 97   51  -42  -17   20   43  100 --> 100
 89  -32  -91  -84  -17 --> -17
-54  114  -74  -29 --> -29
-40   40  103  -91  -25 --> -25
 -1  -84   29   19   40   13  -18 --> -18
-70  -98  -15  -37 --> -37
 90  -50   50   24  -25    7 --> 7
 40   54    0  -90  -35  -37 --> -37
87  28   6  18 --> 18
---
[[  39  -19   51   46]
 [   1 -101   19   42]]: 19

[ 87 -16   5  52 -12  28]: -12

[ -42  -65 -100  -93  -48   54]: -48

[-53 -83  75  95   7]: 95

[-99  48 -25 -21  62 -48  12]: -48

[-83 -36 -39 -40 -37 -38 -55]: -38
---
[[ 40 -46  -1 -29 -54  17]
 [-87 107 -73 -49  54 -53]
 [ 45 -41  -4 -51 -41  11]] => -29

[[-49  31  -4  16]
 [-23  41 -14  19]
 [ 83 -69  -6 -19]] => 31

[[ 34 -77 -12 -45  11]
 [ 42 -85 -11 -57  21]
 [  5 -41 -23  15  59]] => -12

[[-101  -29  -89    3   34]
 [ -53  -52  -73    3    8]
 [  43   13  -26   -2   16]] => -89

[[ -63   26   83   19]
 [ -51  -48  -15   24]
 [ 101  -25 -114   38]] => 26

[[ 70  55  95 -21 -27 -18  96]
 [ 73  56 103  -5 -14 -22 102]
 [ 29  25  22 -19 -32  11  24]] => -27

[[-82  36  -8  47  77]
 [-35  29  19  20  26]
 [-93 -21  89 -15 104]] => -8

[[-82 -80   4  80  65  -8 -10]
 [ 59  67  -5 -50 -29 -11   6]
 [-36  -6   0  13  33 -20  -1]] => 65

[[-27  53  33  55 -23]
 [ -7  81 -76  18   9]
 [ 56  20 -76  99  39]] => 33

[[-36 101  12  29  47]
 [-29  80  10  22  37]
 [-40 111  14  32  50]] => 12
---
 47  192  107   79
 46  191  105   77
 78  191  104   87
gives 104

4  8  2  6 gives 2

  6  -25  -44   37 gives -44

 -7   25   21  -37
 23   16   10    8
 -5  -20   15   29
gives 15

 16   19   27  -23
 -8  -30  -43    5
  3   31   30  -38
gives 30

66  42  16  92 gives 16

3  1  6  7 gives 6

784  311  678  322
596  423  237  749
389  895  238  282
gives 238
---
[  9  92  45 -49  -5] gives -5, 9

[-93  79  73 -23  -9 -43  82] gives 82, -93

[-11  94 -54 -43] gives -43, -11

[ -23    3 -108   -3  -46] gives -46, -23

[[  60 -107   76   87  115]
 [ -38   72   44  -27  -72]] gives 115, -38

[[-19 -41  13 -43 -24 -92 -25]
 [ 35 -61 -39 -17 -27 -39  40]
 [-15 -60  57 -41  24 -43   1]] gives -25, -15
---
[[  7   9  44   2 -15  -1]
 [-39 -17 -99 -41  55  90]
 [ 44  36  23 -48  14  16]] -> -48

[ -27  -17 -101  -60] -> -17

[-41 -21 -15  81 -52  -9] -> 81

[[ -2 113 -93 -19  32]
 [ 20  46 105  38 -88]
 [ 11  14  38   5 -25]] -> 38

[  10   54 -108   66   -8   29] -> 66

[[-42 -39 -99  17]
 [  6 -42 -95  64]] -> -42

[[-71  43   1  64]
 [-87  45  36   1]
 [-92  14  36 -11]] -> 14

[[-21  19 -45 -90 -22  12 -22]
 [-42  26 -51 -84 -14   8 -28]] -> -14

[ -53 -114   53  -30] -> -114
---
[ -10 -112   99  -68] -> -68

[[ 16 -69 -22  20 -76 -81]
 [-35 -79  54  79 -82  66]
 [-15  20  49  52 -13 -20]] -> -20

[[ 74  28 -40  40]
 [ 87  22 -36  40]
 [ 24  16  -3  40]] -> 40

[-72  -4 -98  26  -1  -6] -> -6

[[ 25 -13  15 -38]
 [ 32   8  10 -34]
 [ -1  95   0  23]] -> 23

[-13 104 -39 -23 -31  61] -> 61
---
[[ 11 -64  64  41]
 [ 65 -99  -3 -83]
 [ 42 -52  95  -7]] ans = -83

[[ -4 -38 115 -96  20 -72]
 [ 10 -19 -16   1  82   9]] ans = 9

[[ 45  18   3 -96  41]
 [-44  24  73 -56  47]] ans = 47

[[  8 -16  81 -16  19  27   4]
 [ 18 -28 -30  32 -24  30  33]
 [-18  17 -33  24 -56 -24  14]] ans = 33

[[ 10 -56  36 -67 -35  37]
 [ 25 -88 -37  -5  84 -69]
 [  3 -46 -63 -39  81 -32]] ans = -69

[[ -43  -65  -83   -3   70]
 [ -77    7 -115  -70  -15]] ans = -15

[[-66  15  30   6  27]
 [-72  18  35  90  13]
 [ 29 -10 -22  51  80]] ans = 13

[[ 65   0 -55 -39  -3 -97]
 [ 18 -21 -33   3  76 -33]
 [-16   2 -35   3  27 -33]] ans = -33
---
[[  8  -7  -2  64  33  -8]
 [-79 -25 -48 -95  27   5]] -> 33

[[-32 -37  31 -28]
 [ 29  -9  41 -90]
 [  0  10 -18  21]] -> 29

[ 74  -8  14 -87  -8] -> -8

[[ 22  60  64 -15 -82   0]
 [ 37  32  14  47 -72 -62]] -> -82

[-47  51 -15  73   5 -95] -> 5

[ 37 -79  30 -67  -4 -86] -> -4

[ 21 -73 -60   8  81   3 -93] -> 81

[[ 48 -19  -3  80  60 -54]
 [ 48  65 -11  91  10 -26]] -> 60
---
[[ 14  22  18   6  14  60]
 [ 41  13   6  14  46   9]
 [ 64 -20 -22  36  50 -93]] | 41

[[-33  12 106 -56  51]
 [ 41  67  10 -25  33]] | -33

[[ 20  -1  -8 -19  41  51   4]
 [-27 -35  32  25  27 -85   7]
 [ 14 -52  39 -28  -3 -71  75]] | -27

[[ 18 -71 -96 -40  22   5]
 [-19  39  26 -52  19   0]] | 18

[[-27 -43 -12  12]
 [ 33 103  51 -39]] | -27

[[ 17  23 -78 -43]
 [ 59 -67  83 -42]] | 17
---
43,-62,-69,95,20,39,26 ans = 26
22,74,6,14,-101,15,-22 ans = -22
54,28,-37,-19,94,44 ans = 44
-17,-66,71,-77,-58,59,-100 ans = -100
-9,-108,53,-34,17 ans = 17
91,69,-18,-94,-65,23 ans = 23
-21,-66,-60,-94,-16,61 ans = 61
---
(-114, -27, 54, -38, 29) -> 29
(-18, -24, -87, -29, 37, 52) -> 52
(-46, 97, 33, 84, -2, 46) -> 46
(40, -58, 27, 7, -29, -102) -> -102
(-18, 103, -37, 35, -111, -71, -35) -> -35
(72, 34, 26, -92, -20) -> -20
(60, 29, -87, -21) -> -21
(-35, 49, 102, 98, 20, -41) -> -41
(-26, -15, -50, -84) -> -84
(-103, -15, -39, 12, 20, 1, 71) -> 71
